Each row below holds a small network's activations on one input, seen along a few directions.
In each table, some parts of the input vary, and every possible input appears once, in random order.
A made-up example of a description, with smaller parts first: values(2) and (point or ring(11) or (ring(5) and line(6))).
Shared parts are said once, and a part with two or three values counts as separate values.

Other details of the inputs shift rows strongly along three fixed directions, in all tables alike. That doesn't count.
To show where, the next rows are all for the same input, with only those details redrawn:
[  7.5, -44.1,  22.7,  -7.7, -38.5, -29.8, -45.1,  -9.6,   7.9,   3.1,
   8.2, -15.4]
[-16.8,  16.2,  -5.6, -41.7,   0.2, -36.6, -11.7,  24.2,  -5.8, -26.2,
  15.5,   1.6]
[-17.7,   5.2,  -5.4, -23.7,  -1.6, -23.8,  -4.2,  18.9,  -5.1, -14.6,
   8.8,  -5.2]
[-43.1, -11.3,   6.5,  20.7,  -0.3,   1.4,  41.4,  53.7,  14.6,  24.4,
  21.5, -49.8]
[  5.6, -33.8,  11.5, -10.3, -28.9, -23.9, -38.3, -13.6,  -0.6,  -3.8,
   1.2,  -6.6]
[-18.3, -40.2,  10.3,  30.7, -18.4,   6.5,   9.7,  11.2,   8.5,  27.1,
   2.8, -37.3]
[ 17.0, -29.3, -14.8,  -0.8, -16.1,   2.4, -38.3, -55.0, -26.1, -13.9,
 -33.8,  20.6]
[ -6.6,  22.3, -34.9, -30.8,  15.0,  -7.0,  -7.9, -18.4, -33.0, -36.8,
 -21.5,  29.7]

Table:
r1: [ 40.0, -10.0, -14.8,  48.6,  11.0,  36.7,  18.3, -26.9, -12.1,  23.7,
 -30.4,  -0.9]
r2: [ 25.9, -41.6,  21.4,  10.3, -12.0,  -9.8, -33.2, -14.1, -13.7,  25.9,
   1.2,  -5.8]
r3: [-12.4,  27.9, -13.8,  10.0,   1.2,   1.9,  40.0,  48.9,   7.6,  21.4,
  36.6, -31.6]
r4: [-19.5,  13.6,  -4.9, -54.3,  11.2, -39.1, -23.4,  28.3,   6.0, -30.6,
  18.6,  11.5]
r5: [ 49.0, -13.4,  -5.4,  23.1, -26.8,   7.4,  -8.6, -17.5,   1.0,   6.5,
  -7.2,   3.4]
r6: [-13.2,   7.0, -13.6,  -7.9,  24.4,  -0.3,  24.5,  31.8,   8.1, -20.7,
  -9.2,   6.8]
r7: [-48.6,   3.9,  -0.3,  -0.8,   0.2,   9.8,  53.3,  37.8,   9.5,  -9.5,
  55.4, -23.0]
r8: [ 16.9, -29.1, -15.1,  -0.9, -16.1,   2.4, -37.5, -54.6, -25.9, -14.1,
 -33.7,  20.5]
r9: [ 12.8, -10.4,  -8.2,  -1.0, -22.4,  20.4, -46.7, -63.3, -19.0, -14.0,
 -28.0,  13.4]
r10: [ -1.2,   5.9, -21.8,  52.0, -12.0,  45.4,   1.9, -42.5, -13.4,  18.8,
 -19.9,  -0.7]
r11: [-19.3, -47.5,  37.2,  50.6, -21.2,  19.1,  26.4,   0.2,  31.6,  71.2,
  20.0, -51.9]
r12: [ 14.2,   0.4,  -0.1, -13.8,   6.1, -13.0,   6.1,  38.5,   4.9,  -9.4,
  10.6,  13.6]
r13: [-16.3,  28.5,  -5.2, -45.7,  26.2,  -6.0,  -6.4, -30.1, -18.6, -16.1,
 -25.3,  40.2]
r14: [-19.4,  29.3,  11.8, -49.9,  10.8, -33.1,  -3.9,  10.6,   6.0,  -6.1,
  23.9,  11.6]
r15: [ 19.7, -32.9,  22.2,  38.5, -17.3,  12.3,  14.6, -20.9,  20.1,  33.7,
  -0.3, -12.1]
r16: [-51.8,   1.7,  13.7,  16.7,   4.7,  23.4,  27.4,  48.7,  33.7,  25.6,
  26.8, -51.7]
r17: [ -5.6,  25.9,   5.5, -38.0,   4.5, -14.9, -17.7,  25.5,  20.5, -35.7,
  12.0,   7.3]
r18: [-29.9,  33.9, -29.6,  17.7,  35.3,  34.5,  65.4,  -5.3, -12.8,  22.5,
  -1.7,  -1.8]
r19: [ -9.0,  49.3,   5.8, -24.6,  10.7, -28.1, -26.0,  13.7,   1.4,  -8.8,
  28.0,   1.4]
r20: [-20.4,  11.7, -37.0,  19.0,  34.5,  38.6,  48.2,  21.6, -21.7,  14.1,
 -10.0,   6.0]
r21: [-13.2,  18.2,   6.1, -51.3,  20.9, -47.5, -22.0,  24.2,  -7.1, -24.5,
  15.3,   1.4]
r22: [ 11.3, -18.1,   2.3,  35.2,   7.9,  36.7,  26.6, -42.0,  -3.0,  20.1,
 -39.9,  13.6]
r23: [ 44.6, -19.0,  -5.2,  19.2, -15.7,  12.5, -14.5, -15.6,  12.3,   8.9,
  -8.6,   9.8]
r24: [  1.6, -17.9,  34.2, -29.7, -17.0, -26.8, -39.1, -28.3,  10.6,  10.9,
   2.8,   9.5]
r25: [  9.1, -31.8,  28.7,  37.0,  -7.7,  22.5,  -9.0, -12.6,  14.5,  19.1,
 -15.4, -30.9]
r26: [-18.8,  33.5,  11.6, -42.1,  14.8, -20.9, -24.6,  14.4,  -0.1, -18.1,
  17.6,  -9.3]
r27: [ 14.9, -44.9,  59.7,  13.5, -37.6, -26.6, -10.4,  12.2,  46.9,  36.8,
  31.1, -29.6]
r28: [ -2.6,  35.1, -48.7,   8.8,  30.3,  35.2,  33.4,   3.0, -14.5,   5.1,
  -5.3,  11.3]
r29: [ 14.1, -31.7,  46.0,  32.0, -45.2, -13.4, -34.3,  20.5,  55.2,  26.2,
  31.9, -29.0]
r30: [-20.5,   7.2,  23.4,  -5.1,  18.6,   0.9,  35.8,  21.2,  17.7,   9.8,
 -10.3,  -0.4]
r31: [-16.2, -15.7,  33.9, -13.9, -26.0, -25.6,  22.7,  51.5,  35.4, -21.1,
  68.2, -20.4]
r32: [ -5.7,  37.3, -39.5,  27.3,  44.2,  38.9,  52.4,   7.4, -24.3,  23.1,
  -8.0, -10.2]
r33: [ 36.1, -32.3,   2.4,   4.1,   3.9,  -3.7, -33.6, -45.9, -17.7, -17.0,
 -44.3,  22.8]
r34: [-13.6,  49.7,  -4.9, -37.6,   0.1, -26.9, -33.6,  19.2,  14.5, -22.1,
  34.1,  15.9]
r35: [ 20.5,  50.4, -25.3,  -8.5,  -0.6,  -1.0, -13.4, -18.8, -13.7, -38.5,
 -12.5,  38.3]
r36: [ 43.4,   0.9,   2.0,  21.1,  -7.4,   7.0, -44.8, -56.4, -10.9,  -8.5,
 -29.8,  27.1]
r37: [-19.3,  27.6, -31.4,  29.1,  52.8,  59.9,  77.3, -22.1, -21.6,   5.0,
 -57.5,  25.6]
r38: [ -8.8,  23.0, -39.4,   6.7,  21.9,  23.7,  38.6,  10.5, -37.9,  -1.2,
 -10.2,  13.2]
r39: [ 16.1,  19.3, -11.8, -49.4,   1.2, -39.7, -22.9,   5.3, -12.5, -55.4,
  -7.5,  34.5]
r40: [ 19.5, -16.6,  19.7,  -1.0, -33.1,  -3.7, -34.5, -13.9,  12.2, -15.2,
  -3.2,  -7.0]
r41: [ 16.6,  17.6, -15.4,  -8.6,   6.9,  -5.5,  20.3,  25.3, -18.4, -18.5,
  -3.2,  19.8]
r42: [ 31.7, -31.0,  13.5,  27.2,   2.5,   6.8,   1.5,  -0.9, -10.8,  17.8,
 -15.5,  -0.1]
- Changing only one part turns r2 into r42. The same change can be made to r16. Which row results? => r17
- Changing only one part turns r5 into r3. The same change can be made to r25. Which row results? => r26
- What is each input in this table made of? => values(2) and (point or line(5) or (values(3) and ring(5)))
- Change only the values(3) part in r21. List by row number the other rows that result. => r4, r8
- Change only the values(2) part in r27. List by row number the other rows that result. => r11
- Change only the ring(5) part in r6. List by row number the other rows that result. => r12, r17, r23, r29

Table:
r43: [ -5.4,  25.7,  22.6, -27.7,   3.1, -34.5,  -1.9,  42.6,  22.6,  -2.8,
  36.7, -11.7]
r44: [  8.0,  -8.9,  -2.6,  31.3,   3.0,  22.9,  10.1,  -4.1,   1.0,  14.5,
 -10.8, -10.0]
r45: [ -5.2, -16.5,  28.2,   3.6,  -1.7, -23.8,  31.3,  60.7,  22.8,  14.1,
  23.2, -30.9]
r46: [-31.2, -34.4,  55.1,   6.8, -25.5, -30.3,  -3.0,  62.7,  48.8,  35.1,
  52.9, -66.5]
r47: [ 37.1,  -1.9,   9.4, -28.1, -23.5, -28.8, -56.5, -19.7,   0.0, -26.0,
   3.2,  23.8]
r48: [ 10.4, -15.9,   2.0,  46.0,  -9.2,  29.3,  16.1, -17.7,   4.6,  23.6,
 -12.7, -10.4]
r49: [ -2.4,  33.7, -28.5,   3.5,  24.4,  14.8,  25.9,  10.4, -12.7,  -7.1,
 -12.9,   9.6]
r50: [ 37.0,   1.5,   8.3, -34.8, -18.4, -29.5, -49.7, -16.8,   2.0, -26.4,
   5.6,  31.5]
r51: [-16.0, -32.1,   4.6,  47.1,  -1.1,  38.8,  20.4, -24.5,   2.1,  39.5,
 -24.7, -22.7]
r52: [ -6.6, -67.1,  29.2,  55.9, -28.1,  22.2,   5.7,  -2.8,  20.3,  54.3,
   4.0, -44.0]
r53: [ 17.2,  -6.8, -13.9,  21.0,  -0.5,  21.1,  10.7, -12.9,  -6.7,   5.6,
  -9.8,   6.2]
r54: [ -2.0, -26.7,  43.9,  18.0, -27.2, -25.2,   6.6,  63.4,  42.7,  38.9,
  53.6, -49.4]
r55: [ 15.3,   4.1,  -8.1,   7.1,   9.8,  11.5,   3.2,  -9.1,  -3.3,  -1.4,
 -10.4,  13.1]
r56: [-10.7, -39.2,  -1.5,  55.3, -12.0,  40.2,  16.1, -22.0,  -0.5,  26.8,
 -21.5, -23.5]
r57: [ 37.3, -14.2,   5.4,  -5.4, -22.5, -16.4, -45.6, -23.1,  -5.7,  -6.9,
  -1.0,  14.4]
r58: [ 21.0,  37.3, -28.2, -26.8,   9.7,  -8.8, -14.7, -14.2, -21.1, -42.0,
 -10.8,  39.4]
r59: [ -1.8,   6.3,  -5.2, -49.9,  16.3, -31.5,  -5.7,   2.5, -20.8, -39.3,
 -13.5,  28.5]
r60: [-28.9,  13.6, -17.0,  17.0,  31.1,  35.4,  36.3, -13.1, -14.1,   7.6,
 -23.9,  -1.0]
r61: [-45.8,  40.7,  -5.0, -29.3,  24.8, -20.8,  32.4,  65.3,   9.5,  -7.5,
  28.8, -19.8]
r62: [ 13.0,   1.1,  36.6, -28.9, -23.5, -49.5, -34.1,  27.3,  29.9,   4.8,
  36.6, -11.3]
r63: [ 12.3, -31.6,  11.6,  -1.2, -24.9,  -2.7, -42.9, -35.5,  -1.1,  -4.0,
 -11.7,   4.8]
r64: [ 22.7, -20.4,  12.5, -42.4, -27.6, -36.9, -62.0, -28.3,  -1.2, -23.1,
   9.2,  21.6]
r65: [ -8.3, -11.2,  -5.7,  11.0,  -0.8,  17.9,   2.5, -29.0, -10.5,   7.6,
 -13.7,  -2.0]
r66: [-24.1,  12.6,  21.8, -39.0,   4.4, -37.3,  -3.4,  47.0,  21.9,  -8.1,
  37.5, -14.0]
r67: [ -9.3, -15.3, -12.6,  15.3,  -2.4,  20.2,   3.5, -19.1, -12.3,   3.6,
 -13.7,  -6.9]
r68: [ -1.9,  17.3, -32.3,  27.2,  19.4,  34.8,  38.0,   0.8, -17.4,   1.1,
 -15.4,  -0.4]
r69: [ -9.6,  29.8,  -7.9, -43.5,  11.7, -23.6, -16.0,  -6.1, -15.7, -24.7,
   4.3,  22.4]
r70: [-17.0,  41.1,  -2.6, -19.6,  20.9, -17.7,  34.6,  63.9,  16.1,  -1.6,
  30.4,  -9.2]
r71: [-28.2,  30.2, -33.2,  -1.7,  31.6,  20.1,  32.8,   8.4, -25.2, -10.7,
 -12.4,   6.0]
r72: [ 38.9, -31.5,  17.2,   9.5, -33.0,  -6.6, -42.8, -38.7,   4.2,   9.2,
  -1.3,   3.3]
r73: [ -4.0,  -7.8, -20.4,  16.4,  10.6,  35.6,  11.1, -34.5, -16.9,  -1.9,
 -32.5,  16.5]
r74: [  1.2,  35.3, -29.8,   1.5,  23.4,  14.9,  32.2,   9.8, -11.3, -16.8,
  -6.8,  19.4]
r75: [ -5.9,  27.9, -18.8,  15.7,  21.5,  27.7,  34.8,  -0.6,  -8.0,   1.2,
 -13.7,   6.4]
r76: [ -1.6,  56.9, -24.6, -29.0,  29.5,  -9.3,  15.9,  13.2, -18.9, -24.3,
   3.8,  25.5]
r77: [-12.1, -27.2,   8.6,  33.4,  -6.8,  31.3,   8.1, -27.5,   1.6,  24.5,
 -18.5, -14.5]
r78: [ 40.7, -44.4,  15.3, -16.9, -40.8, -21.0, -78.2, -66.4,  -4.7, -17.9,
 -15.3,  31.3]
r79: [-11.5,  -5.2,  -5.4,  16.8,   1.0,  19.9,   9.0, -25.4,  -6.9,   5.0,
 -16.7,   1.1]
r80: [-22.7,  43.2, -28.8, -35.3,  33.4,  -4.3,  19.5,  13.0, -14.9, -24.4,
  -6.2,  23.4]
- Changing only one part turns r63 into r47. The same change can be made to r79. Which row results? => r48
- What is each input in this table made of? => values(2) and (point or (values(3) and ring(6)))
- Change only the ring(6) part in r67. List by row number the other rows that result. => r46, r56, r61, r63, r71
- Change only the values(3) part in r71. List by row number the other rows that result. => r52, r69
- Change only the values(2) part in r43. List by row number the other rows that result. => r60
